Each row below is a small network's average activation on inputs in which a field has the value named, seen along a few directions.
Values that are neighbours, or in one group, have similar rows; names and order tell nothing.
(in the rows, 500 means zero)
Random noise pushes rows far along 4 fixed directions. That doesn't count. These rows show it; they differ only by the noise:
[513 526 376 523 386 310 435 490 502 464 727 321 511 712 362 759]
[455 430 468 482 566 456 431 483 505 483 598 494 401 455 539 454]
[617 435 737 585 426 465 618 559 435 482 605 502 522 597 260 453]
[410 459 384 412 596 676 348 586 428 471 459 576 480 321 776 253]
[326 562 608 478 565 594 445 358 870 929 603 644 402 266 353 643]
[393 438 377 433 619 526 357 489 511 491 551 526 387 364 684 390]


MIFIB, 13 values:
bive: [525 466 671 443 421 562 579 459 489 546 458 558 497 594 399 520]
bepa: [608 406 630 600 649 480 574 603 352 376 392 564 464 363 518 234]
belez: [494 366 380 548 697 261 412 449 469 309 575 437 281 381 658 391]
guzov: [463 583 450 526 502 425 571 314 590 562 439 498 493 582 421 603]
vef: [431 591 262 512 608 455 412 385 684 694 478 479 469 362 553 720]
tez: [543 468 481 542 492 407 490 545 519 454 594 413 472 504 465 570]
gimal: [395 504 504 465 428 542 455 461 553 473 538 508 462 525 554 564]
metak: [493 511 441 483 622 301 536 366 516 427 395 498 426 466 588 549]
bamu: [415 498 544 444 462 448 568 391 582 547 452 456 459 613 465 630]
nuza: [516 463 431 463 491 566 433 569 493 387 548 498 537 470 584 432]
leta: [541 629 606 604 541 511 594 396 645 747 420 567 535 442 284 597]
pok: [460 424 519 430 527 519 482 541 537 481 544 531 424 472 571 477]
zife: [447 580 308 394 433 553 487 464 430 450 362 453 560 599 666 571]
MIFIB is arranged as a ring.
Going along MIFIB from gimal by way of its neighbour bive, in what order are belez, tez, leta, zife met?
> zife, leta, belez, tez
How many steps from neighbour to neighbour lead from bamu to vef, at the fewest?
> 5

SOBAV, 13 values:
fefu: [475 309 446 413 591 374 387 574 373 237 724 370 374 534 612 371]
gotov: [477 548 594 617 574 469 494 367 924 943 570 618 425 126 310 658]
lefo: [462 490 521 467 534 404 570 375 336 301 356 476 380 619 556 397]
pelo: [486 536 690 557 567 457 704 327 609 696 327 577 461 494 338 563]
digod: [437 561 231 303 287 587 352 663 188 119 423 378 621 792 802 464]
vokuz: [654 530 705 663 542 402 642 381 600 739 414 596 465 386 210 597]
safen: [552 584 257 474 486 637 295 753 401 448 538 456 668 374 746 390]
fiku: [398 533 420 411 289 612 326 626 557 527 644 451 601 633 519 701]
dapa: [409 768 307 489 282 824 323 704 676 849 679 486 818 433 449 792]
tedom: [545 587 965 504 266 798 802 464 649 793 351 678 749 645  78 645]
sen: [133 680 213 221 457 641 238 296 969 877 662 509 442 405 685 819]
pafa: [484 634 208 471 580 621 420 524 372 468 237 518 631 422 860 378]
vemi: [654 366 711 731 744 446 665 551 381 413 380 611 405 313 400 133]
SOBAV is arranged as a ring.
Name the neighbours of sen, in listed order.
> digod, fiku
Name the neighbours of safen, in listed order.
> gotov, dapa
Name the neighbours of vokuz, in listed order.
> pafa, vemi
How many steps from neighbour to neighbour lead from fefu to lefo, at the fewest?
> 5

DUKUB, 15 values:
rol: [402 361 681 408 671 730 494 502 502 500 470 704 293 355 637 171]
vel: [312 650 286 441 535 424 418 357 571 546 654 353 420 599 397 810]
bovom: [382 713 501 419 280 717 417 517 642 673 607 537 738 417 247 647]
lut: [591 418 581 551 483 474 506 535 573 588 522 460 433 616 410 624]
tiput: [369 636 306 369 521 558 510 337 464 479 434 511 556 527 616 569]
sipiv: [722 270 683 566 721 313 582 506 413 362 611 550 321 323 488 152]
sog: [580 532 624 682 426 307 604 545 463 384 650 419 561 498 228 578]
vudu: [626 449 645 660 572 503 509 534 430 584 435 512 521 415 456 489]
nes: [647 332 517 512 431 450 442 712 422 325 593 507 531 566 646 354]
vapa: [528 418 479 481 683 499 551 559 436 507 204 645 453 349 712 242]
fedu: [503 433 491 375 505 420 544 412 463 299 432 462 410 703 645 477]
simu: [375 299 550 399 519 506 406 505 471 395 593 526 403 456 643 263]
ralo: [536 622 647 613 496 503 601 408 521 552 301 612 484 450 381 405]
salam: [417 610 333 573 609 682 503 529 523 568 434 507 611 345 581 452]
zaz: [522 463 850 501 433 679 680 472 687 888 307 688 469 328 398 554]
A value of DUKUB combines one of 5 hidden first parts with one of 3 second parts; all combinations occur once.
Changing only the second part turns bovom into vel. nes has the same second part as bovom; what does that change turn nes into?
> lut
Changing only the second part turns sog into ralo. sipiv has the same second part as sog; what does that change turn sipiv into?
> vapa
